Each row below holds a small network's activations on one input, seen along a few directions.
Each table varies a few parts of the input and shows all the possible inputs, shuffled.
A made-up example of a description, with smaller parts first: line(4) and (point or ring(11) or (values(3) and ring(8))).
Shared parts are said once, and a part with two or three values counts as separate values.

Other details of the inputs vary at random and push rows far along two fixed directions, the same in every table; ignore that.

A family of inputs:
r1: 7.3	9.7	49.3	-23.2	-62.5	5.9	-35.0	46.5	-63.7	83.3	-29.4
r2: -10.6	21.2	-19.8	15.9	-9.1	7.5	25.5	5.6	20.4	0.8	3.1
r3: 15.3	28.6	31.2	-31.8	-46.5	13.4	-76.9	27.9	-41.0	97.5	-10.9
r4: -17.1	19.4	-28.0	67.3	3.8	0.9	38.6	-8.9	65.2	-20.3	4.8
r5: -1.9	-21.1	-4.8	-5.6	45.5	-20.1	38.4	-30.8	18.9	-54.7	10.8
r6: 5.9	-13.2	-22.2	-4.6	36.4	-1.5	40.1	-13.4	17.3	-65.4	6.8
r7: 17.3	18.7	44.7	-9.1	-33.1	-5.3	-31.0	43.2	-66.7	87.3	-19.3
r8: 17.0	-42.7	5.7	-52.1	44.4	-4.3	-23.4	16.9	-70.0	-34.5	7.0
r9: 5.7	-26.6	-8.3	-48.9	61.4	9.2	-15.7	16.3	-71.1	-18.1	23.6
r10: 12.6	16.1	9.6	14.1	-11.2	-8.2	-19.0	-26.4	40.5	-8.6	-7.7
r11: -17.4	9.6	-12.7	31.6	-8.4	-8.8	3.8	0.5	15.9	-10.6	2.7
r12: 5.5	30.1	18.3	55.3	-42.6	-5.3	10.6	21.7	24.5	52.8	-23.5
r13: 4.2	4.1	-11.6	30.0	-4.0	-7.3	20.1	-1.5	15.0	-6.5	-7.2
r14: 0.4	20.8	14.9	19.4	-2.0	-12.2	29.6	-2.1	16.2	-9.5	-5.9
r15: -1.3	8.4	-17.7	4.0	19.4	7.2	-12.5	-24.8	39.4	-30.9	10.9
r16: 8.2	-0.7	-1.5	10.1	22.1	1.7	35.9	2.5	25.1	-35.5	-1.4
r17: -19.0	45.7	14.5	37.7	-62.4	-7.4	2.8	19.1	24.1	45.4	-14.7
r18: -1.2	8.7	-17.1	5.3	22.3	10.4	-6.3	-18.8	39.0	-30.1	8.8
r19: 39.9	-15.3	26.8	-39.0	-13.8	1.6	-49.7	4.6	-63.8	27.6	22.4
r20: -20.3	-10.7	-14.3	0.9	10.5	-14.5	17.0	-17.6	24.3	-29.4	10.3
r21: 18.4	-27.3	-8.4	-76.2	49.1	15.3	-61.9	-9.2	-47.2	-22.9	24.2
r22: -1.4	-14.9	-6.2	-3.4	30.4	-13.7	28.2	-14.9	17.5	-78.1	5.2
r23: -16.7	-1.4	-12.0	3.6	26.0	-10.5	28.7	-20.3	20.8	-20.0	15.1
r24: 4.2	39.8	8.6	48.8	-70.5	-2.8	-20.0	-11.4	26.5	54.6	15.0
r25: -8.6	-32.9	-18.0	14.8	30.6	-6.2	19.0	-21.7	9.5	-71.5	3.5
r26: -25.2	22.8	0.3	37.1	-61.7	-0.1	7.5	0.3	23.0	65.8	-16.0
r27: 34.3	-19.6	22.5	-63.3	30.0	12.9	-46.6	13.8	-50.4	3.3	-2.7
r28: -10.3	10.5	-27.2	29.8	-1.9	3.1	15.6	1.5	15.1	0.6	4.8
r29: -6.0	-17.1	2.1	1.8	7.8	-25.3	22.2	-21.2	24.6	-36.6	-1.6
r30: 5.2	-29.9	-11.9	-5.6	47.1	-7.4	39.3	-18.7	28.4	-52.2	7.6
r31: 13.4	1.4	-1.5	1.0	11.4	-10.3	-19.4	-40.2	38.6	-39.6	3.2
r32: -8.6	-53.7	-7.3	-71.3	38.4	11.2	-20.1	4.7	-64.1	-15.2	16.4
r33: 20.5	-47.8	-3.3	-73.3	46.5	1.1	-3.0	7.5	-59.8	-13.8	8.3
r34: -12.7	-21.8	-39.3	-9.4	40.5	-0.5	34.8	-23.8	22.8	-47.1	19.9
r35: 31.3	23.4	51.6	-30.5	-48.9	5.9	-68.3	31.9	-44.3	95.1	-26.1
r36: 34.3	-19.4	23.0	-61.4	32.4	15.8	-40.3	19.9	-50.7	4.2	-4.9
r37: 15.0	-49.3	-7.7	-47.1	43.7	12.2	-18.7	11.9	-75.0	-26.4	4.8
r38: -15.6	13.7	27.7	35.5	-69.9	-17.4	6.5	-1.9	24.9	55.9	-29.3
r39: -17.5	29.1	-20.9	53.8	-1.4	4.6	49.2	-6.2	72.0	-23.6	3.6
r40: -1.8	23.3	-6.6	18.6	-0.6	12.0	-5.0	-4.9	40.7	1.5	-1.7
r41: -5.0	5.3	-0.8	22.7	-18.6	1.4	23.1	-4.4	15.0	-10.9	-13.6
r42: -0.1	-22.4	-6.8	-55.4	17.8	26.5	-20.2	26.3	-72.1	6.9	8.1
r43: 10.2	-31.0	18.2	-48.6	-6.6	3.9	-20.7	16.3	-64.0	40.1	-11.5
r44: -26.1	26.2	2.9	54.6	-60.4	0.0	-6.1	11.2	14.9	50.1	-15.8
r45: -9.8	-22.6	-28.5	-4.6	49.3	3.1	35.3	-16.1	30.3	-45.4	20.0
r46: -15.4	54.8	17.2	39.9	-47.1	-3.7	14.4	16.4	19.9	56.3	-9.9
r47: -27.1	37.5	12.1	41.5	-70.8	4.1	2.4	15.6	20.2	52.7	-18.5
r48: -29.2	12.4	-36.5	69.3	-13.0	1.5	31.2	-23.0	53.2	-24.5	0.7
Each input here is: values(2) and (point or line(5) or (values(3) and ring(6))).
- Changing only the values(2) part turns r2 into r6. The same change can be made to r42. Which row results? => r41
- Changing only the values(2) part turns r10 into r3. The same change can be made to r14. Which row results? => r46
- Which other rows does r37 become when the values(3) part takes its other values? List them by row number. => r41, r43
- Which other rows does r28 become when the ring(6) part takes its other values? List them by row number. => r4, r9, r11, r44, r48
- Which other rows does r6 become when the values(3) part takes its other values? List them by row number. => r13, r33
- Start at r20 and move only the ring(6) part, one step at a time. The first step leads to r32. Which rows follow, in order? => r26, r34, r45, r23

A family of inputs:
r49: 15.4	7.8	6.4	-18.9	-2.7	10.9	-40.9	6.6	-22.5	16.1	6.1
r50: 2.7	4.1	-18.0	38.8	22.4	-7.9	20.7	-36.8	62.2	-60.9	6.6
r51: 1.5	-3.4	7.6	-16.7	-5.1	6.6	3.1	26.2	-30.9	38.1	-6.0
r52: 9.6	-2.5	-5.7	-28.2	20.4	10.0	-26.4	-9.1	-4.9	-8.9	14.7
r53: 8.9	-23.9	-6.9	-22.1	46.9	-2.7	14.3	-4.7	-18.5	-55.9	14.3
r54: 4.6	-22.6	-12.8	-28.6	27.1	5.7	-24.3	-20.5	-8.9	-37.2	19.7
r55: 17.9	3.0	16.1	-22.8	-1.4	3.1	-28.1	7.1	-16.5	32.8	-2.5
r56: 2.2	-20.4	5.3	-21.1	10.9	-8.1	2.1	-1.8	-26.8	-13.7	4.7
r57: -12.5	9.4	-14.1	47.6	-5.4	-4.6	41.7	-5.0	38.4	-18.8	-5.7
r58: -1.9	-17.1	5.2	-15.6	-9.0	1.8	-0.2	17.3	-39.0	24.1	-6.1
r59: -25.9	38.2	12.1	54.0	-80.6	-6.2	5.5	17.6	15.4	81.2	-22.5
r60: -5.6	19.2	-2.7	40.5	-9.1	-5.6	20.6	-15.4	55.1	-27.2	-10.8
r61: -12.4	-20.7	-25.6	-22.0	44.0	8.8	18.6	1.9	-14.3	-33.6	17.4
r62: 4.7	2.1	27.9	-20.2	-34.9	-0.1	-30.6	19.9	-32.5	50.4	-18.3
r63: -7.4	30.7	10.8	39.0	-32.9	-14.5	25.7	-3.0	40.5	23.4	-9.8
r64: 9.2	2.5	15.6	-28.8	-1.4	5.0	-17.2	14.4	-18.0	23.4	-8.8
r65: -3.7	5.2	-6.0	35.8	-12.1	-13.1	8.4	-31.6	50.3	-19.6	-1.6
r66: -7.2	-11.5	-15.3	-10.7	22.9	10.7	7.0	16.8	-29.0	-13.4	8.8
- Changing only one part turns r61 into r59. The same change can be made to r51. Which row results? => r58
- What do these inputs look like to the network? => values(3) and line(6)
- Which other rows does r63 become when the values(3) part takes its other values? List them by row number. => r53, r56
